A small network was trained on made-up records. Each row is its average activation on records with the value named, seen along a few directions.
Values that are neighbours, or in one group, have similar rows; names and order tell nothing.
(in the rows, 500 means zero)
Strong random noise was added to every row along 12 fixed directions; ignore it. To show where, here is one row again and again, with new noise each time:
[441 600 711 345 376 400 460 541 434 562 551 565 569 539 563 492 644 361
 541 269 537 416 521 541 343 590 507]
[446 553 476 522 473 397 611 603 527 405 777 380 434 482 576 340 411 391
 388 369 382 534 689 562 646 604 507]
[576 542 316 722 577 407 535 521 320 614 547 381 445 409 512 477 436 821
 389 636 555 660 684 443 448 711 420]
[456 370 632 567 581 437 387 454 667 525 279 521 521 594 717 361 469 529
 567 723 556 593 510 508 418 445 528]
[613 765 418 447 593 504 514 595 268 595 585 454 624 376 431 629 613 676
 392 334 584 659 532 423 251 712 554]
[387 536 537 378 328 484 651 585 457 275 436 542 562 508 444 690 556 450
 495 484 498 242 510 510 428 401 556]
[364 476 528 544 528 506 517 579 559 523 686 432 374 458 401 598 468 631
 544 386 221 323 548 470 591 373 421]
[618 389 546 386 600 487 501 316 593 664 438 432 588 496 560 356 388 528
 501 468 448 564 385 503 584 348 593]
[255 535 591 577 495 526 635 761 508 257 489 484 489 472 447 800 603 626
 637 479 407 395 529 442 281 453 510]
[367 561 621 451 767 775 532 538 482 449 611 465 651 510 562 401 437 470
 340 221 439 621 608 498 629 665 365]
[391 600 345 583 700 349 359 443 545 727 380 528 604 405 449 659 505 602
 339 575 524 561 556 475 393 572 540]
[418 447 699 368 489 558 764 466 316 472 420 440 706 517 577 477 426 581
 466 284 551 459 537 527 457 562 481]
[473 525 536 448 382 266 624 300 521 277 466 641 575 418 541 440 547 191
 475 295 568 653 788 561 523 511 551]
[755 411 424 367 284 406 448 338 481 639 529 446 363 545 502 323 379 629
 445 679 399 215 467 510 686 258 519]


Field G:
g8: [487 556 585 398 468 483 594 722 418 533 548 408 560 576 586 485 454 523
 471 507 509 429 362 608 387 508 635]
g5: [282 519 475 558 489 407 491 545 662 323 324 592 507 562 583 537 431 362
 394 668 497 453 644 531 513 525 546]
g7: [670 417 564 509 477 648 477 486 379 644 440 398 480 570 546 362 454 747
 568 608 562 504 381 432 479 562 419]
g1: [594 473 180 653 484 330 537 422 481 455 280 466 495 421 438 603 418 727
 392 915 611 514 566 457 464 446 579]
g9: [515 292 415 581 498 482 574 338 734 377 498 518 481 434 408 549 541 248
 712 508 495 624 313 525 668 310 566]
g2: [470 617 324 677 673 305 385 718 558 550 527 432 433 509 637 499 430 650
 367 770 487 676 625 523 347 580 594]
g6: [369 301 552 617 495 576 801 493 485 387 474 422 453 487 479 499 299 560
 579 453 434 533 528 517 625 442 496]
g10: [447 621 304 552 544 759 540 559 322 382 425 622 586 468 296 740 569 406
 388 496 731 527 438 489 495 704 419]
g4: [277 311 595 661 434 382 566 422 442 678 198 526 606 589 607 493 462 382
 567 623 799 549 437 564 420 754 426]
g3: [544 615 525 464 439 663 524 627 268 483 676 466 337 576 501 369 372 756
 345 482 370 279 647 548 623 515 355]
The values of G form a ring.
Going along G from g6 by way of its neighbour g10, in what order are g8, g5, g7, g4 met?
> g8, g7, g5, g4
Fewest steps between g1 and g2?
> 2

Field T:
t3: [271 539 575 623 389 341 711 625 455 148 409 592 515 502 641 523 447 496
 409 530 549 538 920 623 377 538 538]
t9: [349 409 458 519 573 194 758 361 570 371 181 535 673 415 580 628 329 617
 429 606 519 580 675 573 367 262 734]
t8: [510 772 640 251 473 715 481 719 296 216 456 623 640 537 497 735 749 592
 463 358 547 349 555 405 172 496 472]
t2: [368 502 630 489 748 806 433 491 595 436 411 538 526 446 353 713 528 805
 593 399 247 416 460 339 477 274 391]
t1: [402 659 379 549 653 273 367 533 638 647 467 465 551 402 458 655 512 640
 390 532 359 537 590 439 355 508 611]
t5: [536 448 508 625 622 463 293 339 516 746 321 551 451 462 457 507 521 750
 588 627 518 577 496 420 406 459 415]
t4: [768 571 377 370 472 750 639 494 373 412 764 415 479 415 368 436 452 455
 435 300 474 600 421 435 673 507 534]
t10: [341 325 352 570 447 600 767 723 538 362 647 256 458 508 380 679 403 501
 531 668 386 197 219 536 725 406 505]
t6: [449 482 586 472 300 321 654 508 471 450 468 502 388 476 455 580 416 584
 601 408 330 385 627 485 428 327 580]
t7: [226 575 614 457 601 295 762 596 511 449 422 491 588 415 477 733 440 540
 558 267 366 516 536 551 287 387 702]
A value of T combines one of 2 hidden first parts with one of 5 second parts; all combinations occur once.
Changing only the second part turns t7 into t8. t6 has the same second part as t7; what does that change turn t6 into?
> t1
Changing only the second part turns t5 into t4. t9 has the same second part as t5; what does that change turn t9 into?
> t3
